Each row below holds a small network's activations on one record, seen along a few directions.
Each row is followed by the record's values for the fields Mizog, Bibi, Dadi, Lol, Binop, Sonit.
A field that a record lacks is left out.
The largest differences between rows may come from other fields.
In the rows, 500 means zero.
Random noise pushes rows far along 12 fixed directions. That doesn't count. These rows show it; they differ only by the noise:
584, 659, 522, 700, 417, 561, 384, 523, 463, 659, 319, 246, 502, 611, 565, 406, 222, 661, 521, 622, 434, 420, 393, 265, 599, 270, 313, 287, 534, 484, 303, 813, 527, 542, 461, 382
563, 406, 502, 483, 567, 367, 725, 519, 601, 618, 461, 587, 512, 659, 576, 434, 613, 627, 511, 461, 676, 498, 578, 504, 544, 325, 533, 578, 366, 407, 559, 590, 613, 434, 343, 674
549, 475, 304, 636, 385, 537, 485, 398, 620, 463, 564, 450, 650, 656, 416, 617, 611, 419, 461, 309, 361, 709, 645, 494, 706, 629, 629, 578, 547, 528, 596, 407, 362, 460, 602, 602
478, 761, 393, 494, 481, 617, 428, 546, 517, 390, 616, 524, 512, 356, 472, 670, 296, 664, 401, 545, 320, 603, 541, 624, 537, 326, 492, 546, 516, 513, 371, 506, 602, 534, 286, 593
664, 530, 497, 680, 673, 461, 591, 337, 745, 705, 461, 521, 482, 656, 554, 610, 660, 529, 455, 448, 497, 653, 680, 571, 705, 427, 489, 523, 340, 452, 480, 574, 509, 357, 451, 666
354, 411, 553, 226, 430, 441, 616, 516, 351, 411, 583, 638, 473, 501, 667, 312, 450, 618, 486, 392, 626, 274, 561, 485, 361, 391, 608, 646, 457, 561, 697, 553, 628, 454, 325, 625
465, 312, 396, 768, 703, 413, 543, 564, 733, 627, 552, 389, 521, 469, 435, 391, 680, 655, 759, 847, 487, 472, 322, 408, 605, 397, 454, 467, 465, 388, 293, 568, 659, 593, 617, 551
543, 388, 460, 524, 630, 300, 630, 716, 425, 534, 531, 391, 544, 676, 568, 438, 482, 713, 598, 607, 566, 418, 349, 323, 578, 339, 493, 462, 557, 597, 488, 573, 604, 413, 378, 547
416, 511, 529, 623, 778, 487, 399, 413, 430, 730, 508, 509, 388, 786, 515, 601, 533, 485, 574, 465, 538, 552, 508, 385, 666, 498, 396, 447, 483, 714, 469, 365, 217, 504, 467, 588
378, 638, 472, 354, 317, 607, 548, 571, 389, 557, 323, 607, 504, 525, 483, 367, 394, 499, 581, 389, 649, 458, 465, 415, 336, 423, 497, 541, 497, 282, 619, 515, 518, 626, 489, 435
482, 603, 654, 545, 641, 581, 491, 384, 523, 729, 302, 524, 360, 508, 601, 507, 622, 263, 537, 456, 554, 541, 514, 436, 411, 649, 418, 384, 442, 413, 595, 477, 513, 372, 687, 385
476, 778, 451, 493, 614, 527, 587, 783, 467, 568, 448, 626, 474, 458, 286, 727, 481, 493, 563, 551, 553, 767, 376, 624, 412, 470, 427, 502, 563, 350, 424, 253, 505, 610, 427, 461
528, 526, 496, 365, 589, 399, 564, 487, 395, 491, 562, 602, 534, 675, 676, 452, 487, 641, 447, 383, 497, 384, 561, 419, 568, 402, 602, 600, 458, 574, 694, 559, 532, 296, 384, 648
565, 439, 667, 452, 541, 396, 676, 403, 667, 499, 674, 581, 420, 311, 584, 394, 611, 631, 464, 501, 497, 381, 703, 810, 463, 461, 584, 687, 367, 537, 543, 638, 737, 390, 419, 649

263, 470, 415, 276, 328, 694, 435, 436, 439, 284, 615, 527, 397, 176, 536, 342, 313, 567, 528, 462, 576, 345, 558, 619, 281, 418, 557, 646, 528, 474, 492, 534, 680, 680, 377, 495 -> Mizog=m1, Bibi=z3, Dadi=y1, Lol=p2, Binop=b3, Sonit=g2
377, 579, 402, 662, 315, 713, 213, 328, 591, 449, 539, 319, 552, 293, 491, 322, 365, 604, 654, 671, 182, 315, 445, 400, 572, 508, 484, 494, 536, 471, 375, 702, 516, 636, 719, 397 -> Mizog=m2, Bibi=z2, Dadi=y2, Lol=p2, Binop=b3, Sonit=g2
613, 517, 659, 574, 225, 468, 583, 631, 502, 428, 585, 228, 443, 330, 338, 525, 346, 510, 429, 418, 443, 573, 607, 805, 456, 616, 437, 492, 640, 722, 365, 553, 506, 605, 446, 362 -> Mizog=m1, Bibi=z3, Dadi=y2, Lol=p2, Binop=b6, Sonit=g2
556, 513, 718, 434, 300, 365, 668, 574, 533, 573, 476, 754, 560, 442, 389, 197, 457, 700, 469, 634, 658, 269, 496, 663, 346, 231, 471, 602, 352, 226, 434, 732, 587, 719, 442, 581 -> Mizog=m2, Bibi=z1, Dadi=y1, Lol=p2, Binop=b6, Sonit=g1
484, 473, 480, 439, 492, 408, 470, 575, 238, 540, 511, 481, 522, 806, 484, 468, 446, 494, 536, 302, 575, 457, 463, 356, 581, 571, 525, 542, 634, 682, 666, 413, 257, 468, 512, 471 -> Mizog=m2, Bibi=z1, Dadi=y1, Lol=p1, Sonit=g2
494, 181, 604, 614, 695, 311, 545, 477, 647, 486, 641, 575, 524, 438, 455, 402, 909, 305, 533, 714, 497, 468, 429, 556, 480, 752, 570, 504, 470, 463, 507, 378, 544, 443, 803, 568 -> Mizog=m1, Bibi=z2, Dadi=y2, Lol=p1, Sonit=g2
314, 536, 575, 533, 479, 612, 390, 510, 480, 473, 598, 476, 360, 223, 329, 553, 450, 436, 593, 572, 451, 529, 470, 688, 379, 621, 420, 517, 580, 617, 359, 330, 422, 723, 535, 424 -> Mizog=m1, Bibi=z2, Dadi=y1, Lol=p2, Binop=b6, Sonit=g2
498, 246, 380, 592, 555, 332, 465, 584, 477, 394, 726, 487, 652, 604, 404, 353, 662, 588, 606, 615, 414, 406, 371, 443, 630, 593, 618, 606, 587, 546, 505, 438, 432, 526, 706, 590 -> Mizog=m1, Bibi=z3, Dadi=y2, Lol=p1, Sonit=g2
572, 463, 350, 700, 282, 522, 504, 501, 663, 428, 587, 338, 643, 535, 353, 636, 454, 588, 422, 485, 353, 680, 582, 576, 683, 445, 510, 505, 549, 551, 334, 547, 466, 632, 430, 563 -> Mizog=m2, Bibi=z3, Dadi=y1, Lol=p2, Binop=b3, Sonit=g1
400, 238, 471, 559, 461, 480, 422, 388, 510, 559, 526, 386, 482, 588, 433, 280, 503, 584, 765, 537, 582, 271, 464, 384, 583, 517, 502, 539, 514, 634, 480, 550, 261, 698, 618, 450 -> Mizog=m2, Bibi=z3, Dadi=y2, Lol=p1, Sonit=g1
509, 420, 308, 592, 815, 532, 495, 499, 516, 619, 479, 301, 356, 616, 588, 643, 532, 534, 670, 451, 624, 640, 466, 399, 641, 468, 442, 478, 558, 636, 450, 434, 549, 375, 399, 477 -> Mizog=m1, Bibi=z3, Dadi=y1, Lol=p1, Sonit=g2
465, 394, 363, 399, 694, 465, 552, 444, 560, 412, 530, 662, 518, 644, 654, 732, 612, 436, 282, 479, 577, 665, 590, 427, 577, 365, 560, 480, 366, 519, 523, 374, 530, 353, 198, 791 -> Mizog=m2, Bibi=z2, Dadi=y2, Lol=p1, Sonit=g2
542, 591, 421, 574, 918, 595, 407, 324, 650, 560, 626, 418, 296, 294, 610, 674, 481, 650, 640, 583, 399, 519, 564, 618, 628, 430, 467, 549, 447, 661, 391, 502, 621, 332, 403, 515 -> Mizog=m1, Bibi=z3, Dadi=y1, Lol=p2, Binop=b6, Sonit=g1
589, 563, 601, 415, 301, 465, 628, 581, 437, 567, 302, 465, 509, 544, 546, 387, 388, 584, 512, 400, 628, 406, 500, 468, 417, 403, 472, 493, 488, 403, 576, 687, 559, 492, 426, 412 -> Mizog=m2, Bibi=z2, Dadi=y1, Lol=p2, Binop=b3, Sonit=g2
376, 683, 546, 406, 575, 719, 383, 358, 435, 617, 299, 481, 336, 374, 706, 472, 445, 379, 579, 443, 454, 421, 477, 356, 367, 577, 432, 414, 441, 425, 614, 543, 587, 365, 605, 330 -> Mizog=m1, Bibi=z3, Dadi=y2, Lol=p2, Binop=b6, Sonit=g2
597, 773, 575, 320, 651, 591, 492, 299, 540, 518, 512, 580, 357, 330, 666, 608, 368, 626, 526, 367, 420, 384, 699, 662, 514, 430, 562, 627, 411, 617, 657, 601, 553, 263, 355, 475 -> Mizog=m2, Bibi=z1, Dadi=y1, Lol=p1, Sonit=g1
421, 595, 628, 390, 238, 626, 311, 470, 320, 352, 483, 537, 531, 299, 484, 296, 331, 404, 453, 524, 420, 299, 432, 495, 292, 613, 500, 467, 583, 432, 524, 563, 472, 620, 703, 326 -> Mizog=m1, Bibi=z3, Dadi=y2, Lol=p1, Sonit=g1
515, 654, 407, 445, 410, 620, 428, 391, 535, 441, 540, 531, 479, 382, 370, 507, 388, 584, 601, 332, 449, 494, 632, 664, 545, 536, 586, 687, 531, 496, 574, 462, 341, 590, 517, 486 -> Mizog=m1, Bibi=z2, Dadi=y1, Lol=p2, Binop=b3, Sonit=g2
521, 455, 379, 312, 609, 517, 622, 492, 498, 364, 512, 533, 411, 486, 574, 830, 544, 371, 372, 234, 656, 760, 672, 619, 490, 549, 592, 567, 519, 652, 632, 267, 520, 325, 194, 604 -> Mizog=m1, Bibi=z2, Dadi=y1, Lol=p1, Sonit=g2
492, 333, 584, 709, 271, 484, 586, 394, 768, 708, 383, 533, 545, 509, 333, 212, 645, 518, 610, 629, 612, 427, 549, 566, 501, 410, 429, 524, 322, 217, 349, 695, 462, 802, 642, 554 -> Mizog=m2, Bibi=z2, Dadi=y2, Lol=p2, Binop=b1, Sonit=g2
535, 401, 621, 443, 786, 305, 482, 556, 450, 368, 633, 510, 513, 417, 618, 585, 598, 527, 503, 710, 357, 335, 350, 407, 509, 604, 570, 418, 553, 716, 565, 430, 528, 272, 563, 497 -> Mizog=m2, Bibi=z2, Dadi=y1, Lol=p2, Binop=b3, Sonit=g1
600, 534, 448, 426, 529, 484, 616, 703, 435, 456, 275, 213, 432, 442, 671, 624, 296, 562, 502, 522, 602, 541, 368, 286, 434, 352, 415, 279, 592, 558, 470, 622, 744, 320, 241, 330 -> Mizog=m1, Bibi=z2, Dadi=y1, Lol=p2, Binop=b6, Sonit=g2
642, 465, 619, 631, 570, 465, 628, 328, 718, 761, 360, 444, 386, 526, 511, 447, 650, 518, 628, 404, 619, 511, 658, 622, 580, 524, 450, 554, 367, 454, 522, 624, 485, 445, 543, 486 -> Mizog=m1, Bibi=z2, Dadi=y1, Lol=p2, Binop=b6, Sonit=g2
368, 287, 517, 586, 301, 442, 397, 604, 340, 352, 553, 336, 599, 669, 521, 545, 351, 412, 222, 611, 445, 534, 406, 252, 527, 406, 391, 225, 594, 756, 293, 486, 387, 630, 309, 604 -> Mizog=m1, Bibi=z2, Dadi=y2, Lol=p2, Binop=b6, Sonit=g2
419, 384, 341, 408, 310, 566, 552, 372, 606, 393, 595, 582, 596, 437, 492, 360, 567, 535, 558, 381, 476, 437, 637, 543, 499, 497, 675, 693, 433, 414, 644, 521, 548, 545, 539, 595 -> Mizog=m2, Bibi=z1, Dadi=y2, Lol=p2, Binop=b6, Sonit=g1
623, 626, 527, 488, 522, 421, 508, 714, 325, 397, 531, 607, 606, 583, 434, 701, 567, 285, 229, 442, 450, 750, 408, 548, 442, 667, 516, 431, 640, 428, 543, 304, 527, 364, 596, 477 -> Mizog=m1, Bibi=z3, Dadi=y1, Lol=p1, Sonit=g2
292, 474, 496, 483, 591, 563, 422, 475, 442, 646, 461, 641, 439, 510, 409, 351, 595, 435, 740, 579, 585, 398, 370, 414, 411, 572, 459, 538, 468, 382, 534, 373, 371, 679, 702, 418 -> Mizog=m2, Bibi=z1, Dadi=y2, Lol=p1, Sonit=g1
512, 568, 677, 508, 280, 513, 433, 441, 399, 467, 512, 505, 514, 537, 396, 495, 461, 280, 324, 324, 450, 539, 619, 599, 450, 736, 506, 470, 591, 595, 582, 426, 277, 568, 646, 431 -> Mizog=m1, Bibi=z1, Dadi=y1, Lol=p2, Binop=b6, Sonit=g2
677, 602, 496, 605, 371, 436, 320, 481, 449, 369, 672, 480, 662, 542, 414, 403, 344, 707, 397, 559, 252, 353, 497, 568, 683, 443, 566, 591, 588, 533, 426, 692, 379, 518, 609, 563 -> Mizog=m2, Bibi=z2, Dadi=y1, Lol=p1, Sonit=g2
669, 634, 578, 546, 516, 487, 595, 470, 576, 545, 448, 633, 497, 636, 428, 840, 617, 235, 172, 282, 581, 909, 725, 736, 540, 608, 480, 471, 459, 472, 507, 316, 404, 418, 378, 615 -> Mizog=m1, Bibi=z1, Dadi=y1, Lol=p2, Binop=b3, Sonit=g2
415, 483, 330, 402, 674, 552, 434, 501, 468, 354, 634, 410, 407, 377, 574, 697, 416, 588, 562, 495, 418, 510, 489, 495, 561, 462, 555, 553, 576, 740, 504, 402, 537, 390, 311, 535 -> Mizog=m2, Bibi=z2, Dadi=y1, Lol=p1, Sonit=g2
372, 374, 657, 430, 695, 457, 589, 416, 582, 513, 685, 645, 327, 333, 629, 534, 615, 554, 408, 590, 538, 460, 624, 733, 417, 410, 468, 576, 315, 633, 405, 463, 675, 464, 267, 731 -> Mizog=m1, Bibi=z3, Dadi=y2, Lol=p2, Binop=b6, Sonit=g2
554, 555, 495, 628, 244, 533, 410, 501, 553, 444, 492, 574, 697, 456, 407, 352, 436, 535, 346, 673, 342, 439, 416, 454, 484, 380, 493, 436, 473, 207, 361, 697, 565, 649, 676, 524 -> Mizog=m2, Bibi=z3, Dadi=y1, Lol=p2, Binop=b6, Sonit=g1
499, 460, 685, 488, 523, 410, 382, 510, 403, 352, 619, 570, 529, 460, 592, 528, 335, 556, 191, 766, 436, 377, 444, 470, 466, 268, 389, 316, 457, 663, 254, 598, 520, 532, 251, 646 -> Mizog=m2, Bibi=z2, Dadi=y2, Lol=p1, Sonit=g1
386, 484, 398, 396, 705, 530, 488, 516, 418, 651, 360, 384, 334, 554, 594, 357, 413, 683, 896, 507, 687, 293, 375, 289, 512, 406, 452, 547, 508, 549, 581, 549, 468, 508, 430, 358 -> Mizog=m1, Bibi=z2, Dadi=y2, Lol=p2, Binop=b3, Sonit=g2
446, 412, 502, 544, 372, 511, 489, 387, 554, 551, 527, 574, 552, 534, 456, 238, 558, 570, 573, 482, 537, 360, 544, 510, 501, 488, 546, 618, 438, 345, 530, 604, 474, 650, 657, 557 -> Mizog=m1, Bibi=z3, Dadi=y1, Lol=p2, Binop=b6, Sonit=g2
273, 446, 670, 232, 609, 526, 646, 570, 402, 473, 416, 759, 327, 346, 737, 590, 527, 334, 222, 579, 749, 542, 475, 495, 136, 340, 403, 357, 327, 383, 470, 413, 834, 466, 169, 630 -> Mizog=m1, Bibi=z3, Dadi=y1, Lol=p2, Binop=b6, Sonit=g1
553, 370, 433, 473, 535, 403, 577, 511, 634, 362, 571, 586, 577, 396, 370, 587, 665, 471, 529, 532, 535, 568, 510, 608, 512, 602, 619, 589, 508, 451, 541, 353, 464, 536, 525, 543 -> Mizog=m1, Bibi=z2, Dadi=y1, Lol=p2, Binop=b3, Sonit=g1
518, 514, 383, 341, 373, 474, 421, 608, 368, 172, 474, 474, 733, 370, 668, 414, 348, 595, 426, 653, 309, 287, 275, 156, 421, 417, 634, 382, 603, 412, 616, 628, 702, 337, 540, 432 -> Mizog=m1, Bibi=z2, Dadi=y1, Lol=p2, Binop=b6, Sonit=g1
495, 358, 581, 469, 273, 346, 604, 720, 396, 344, 597, 545, 614, 523, 317, 459, 537, 398, 350, 500, 610, 568, 455, 613, 381, 596, 532, 509, 629, 498, 476, 385, 478, 671, 500, 517 -> Mizog=m1, Bibi=z1, Dadi=y1, Lol=p2, Binop=b3, Sonit=g2

Which values does each new row have?
501, 494, 487, 497, 479, 505, 679, 562, 574, 699, 326, 443, 438, 564, 479, 345, 513, 589, 732, 456, 720, 476, 499, 474, 451, 407, 449, 532, 437, 355, 529, 584, 566, 583, 478, 417 -> Mizog=m1, Bibi=z1, Dadi=y2, Lol=p2, Binop=b6, Sonit=g2
370, 374, 319, 424, 718, 606, 418, 332, 524, 495, 430, 502, 393, 534, 727, 532, 513, 503, 551, 493, 640, 471, 506, 292, 534, 369, 511, 483, 419, 494, 523, 506, 573, 409, 336, 614 -> Mizog=m1, Bibi=z2, Dadi=y1, Lol=p1, Sonit=g2
422, 491, 213, 463, 645, 665, 581, 449, 663, 561, 429, 491, 405, 379, 526, 539, 568, 573, 764, 434, 654, 615, 522, 509, 488, 403, 545, 636, 447, 318, 531, 448, 695, 497, 430, 501 -> Mizog=m1, Bibi=z3, Dadi=y1, Lol=p2, Binop=b6, Sonit=g2
500, 430, 422, 423, 647, 434, 676, 715, 483, 579, 412, 427, 414, 443, 414, 492, 534, 607, 853, 522, 728, 503, 347, 493, 425, 483, 479, 552, 558, 495, 529, 390, 552, 534, 448, 340 -> Mizog=m1, Bibi=z3, Dadi=y2, Lol=p1, Sonit=g1
528, 508, 425, 676, 683, 501, 416, 395, 707, 550, 494, 674, 630, 485, 352, 545, 827, 338, 590, 655, 372, 607, 407, 461, 571, 731, 574, 499, 455, 211, 533, 324, 402, 526, 923, 488 -> Mizog=m1, Bibi=z3, Dadi=y1, Lol=p2, Binop=b3, Sonit=g1
227, 356, 399, 405, 535, 509, 439, 531, 359, 505, 519, 531, 478, 609, 444, 463, 542, 496, 752, 462, 567, 392, 380, 316, 494, 595, 551, 566, 580, 630, 630, 294, 256, 642, 559, 487 -> Mizog=m2, Bibi=z2, Dadi=y1, Lol=p2, Binop=b3, Sonit=g2
510, 625, 455, 516, 585, 615, 481, 441, 477, 793, 200, 407, 345, 638, 471, 440, 473, 451, 809, 335, 704, 510, 484, 382, 527, 548, 401, 503, 501, 413, 601, 503, 317, 524, 593, 282 -> Mizog=m1, Bibi=z2, Dadi=y2, Lol=p1, Sonit=g2
520, 552, 437, 451, 208, 613, 385, 466, 429, 295, 629, 344, 512, 312, 420, 455, 308, 517, 459, 341, 350, 465, 604, 671, 493, 621, 574, 620, 643, 620, 516, 556, 479, 556, 541, 390 -> Mizog=m1, Bibi=z3, Dadi=y2, Lol=p1, Sonit=g2
248, 452, 252, 501, 495, 694, 449, 531, 502, 483, 430, 389, 472, 519, 454, 714, 552, 306, 641, 414, 472, 725, 439, 332, 492, 645, 505, 427, 583, 567, 535, 215, 394, 571, 528, 440 -> Mizog=m2, Bibi=z3, Dadi=y2, Lol=p2, Binop=b6, Sonit=g2
342, 654, 549, 468, 774, 648, 320, 274, 496, 661, 533, 592, 260, 438, 616, 511, 419, 626, 593, 534, 461, 374, 571, 555, 544, 404, 395, 571, 347, 582, 430, 520, 422, 528, 390, 563 -> Mizog=m1, Bibi=z3, Dadi=y2, Lol=p2, Binop=b3, Sonit=g2
301, 499, 395, 339, 519, 579, 376, 467, 205, 579, 462, 503, 386, 725, 521, 365, 283, 614, 720, 294, 725, 333, 475, 315, 520, 406, 475, 607, 584, 669, 620, 443, 229, 643, 365, 462 -> Mizog=m1, Bibi=z1, Dadi=y1, Lol=p1, Sonit=g2
411, 399, 575, 520, 464, 473, 492, 389, 566, 464, 662, 586, 480, 487, 513, 516, 543, 532, 345, 520, 460, 501, 648, 651, 541, 432, 487, 565, 392, 627, 400, 495, 476, 576, 324, 725 -> Mizog=m1, Bibi=z2, Dadi=y2, Lol=p2, Binop=b3, Sonit=g2
480, 564, 491, 547, 286, 504, 478, 613, 512, 383, 563, 496, 637, 404, 379, 461, 480, 490, 446, 595, 338, 504, 430, 539, 453, 562, 549, 504, 588, 388, 470, 525, 562, 601, 645, 465 -> Mizog=m2, Bibi=z1, Dadi=y1, Lol=p2, Binop=b3, Sonit=g2
622, 726, 578, 178, 326, 402, 700, 753, 262, 369, 530, 729, 593, 507, 526, 404, 427, 559, 348, 284, 567, 466, 535, 683, 306, 499, 638, 700, 546, 335, 769, 515, 691, 347, 442, 492 -> Mizog=m1, Bibi=z1, Dadi=y2, Lol=p1, Sonit=g2
698, 542, 542, 628, 487, 468, 374, 327, 510, 560, 542, 445, 566, 645, 552, 344, 471, 609, 480, 441, 363, 362, 589, 498, 700, 515, 531, 561, 476, 528, 525, 714, 383, 391, 671, 523 -> Mizog=m1, Bibi=z3, Dadi=y2, Lol=p1, Sonit=g2
404, 519, 474, 461, 600, 528, 430, 504, 436, 535, 521, 581, 474, 518, 614, 355, 427, 662, 541, 652, 518, 316, 389, 391, 470, 303, 474, 515, 445, 384, 442, 642, 627, 531, 482, 562 -> Mizog=m2, Bibi=z3, Dadi=y1, Lol=p1, Sonit=g2
306, 386, 425, 402, 369, 659, 583, 485, 493, 543, 301, 287, 328, 441, 579, 552, 404, 376, 604, 337, 713, 583, 556, 385, 375, 476, 414, 402, 514, 622, 518, 456, 541, 569, 267, 388 -> Mizog=m1, Bibi=z2, Dadi=y2, Lol=p2, Binop=b6, Sonit=g2
596, 454, 461, 751, 608, 497, 440, 360, 725, 525, 608, 351, 519, 498, 505, 711, 554, 542, 430, 602, 291, 626, 585, 545, 731, 495, 474, 421, 462, 654, 323, 546, 488, 447, 480, 581 -> Mizog=m2, Bibi=z3, Dadi=y1, Lol=p2, Binop=b3, Sonit=g1
374, 229, 516, 598, 341, 468, 545, 432, 609, 531, 501, 540, 573, 571, 377, 376, 721, 329, 539, 502, 582, 533, 537, 481, 481, 625, 525, 504, 458, 455, 501, 398, 361, 689, 646, 583 -> Mizog=m1, Bibi=z2, Dadi=y2, Lol=p2, Binop=b6, Sonit=g2
553, 376, 554, 580, 496, 265, 468, 565, 389, 469, 819, 574, 629, 713, 439, 252, 513, 761, 447, 586, 397, 292, 484, 576, 669, 420, 558, 672, 514, 613, 449, 613, 419, 555, 549, 703 -> Mizog=m1, Bibi=z1, Dadi=y2, Lol=p1, Sonit=g2
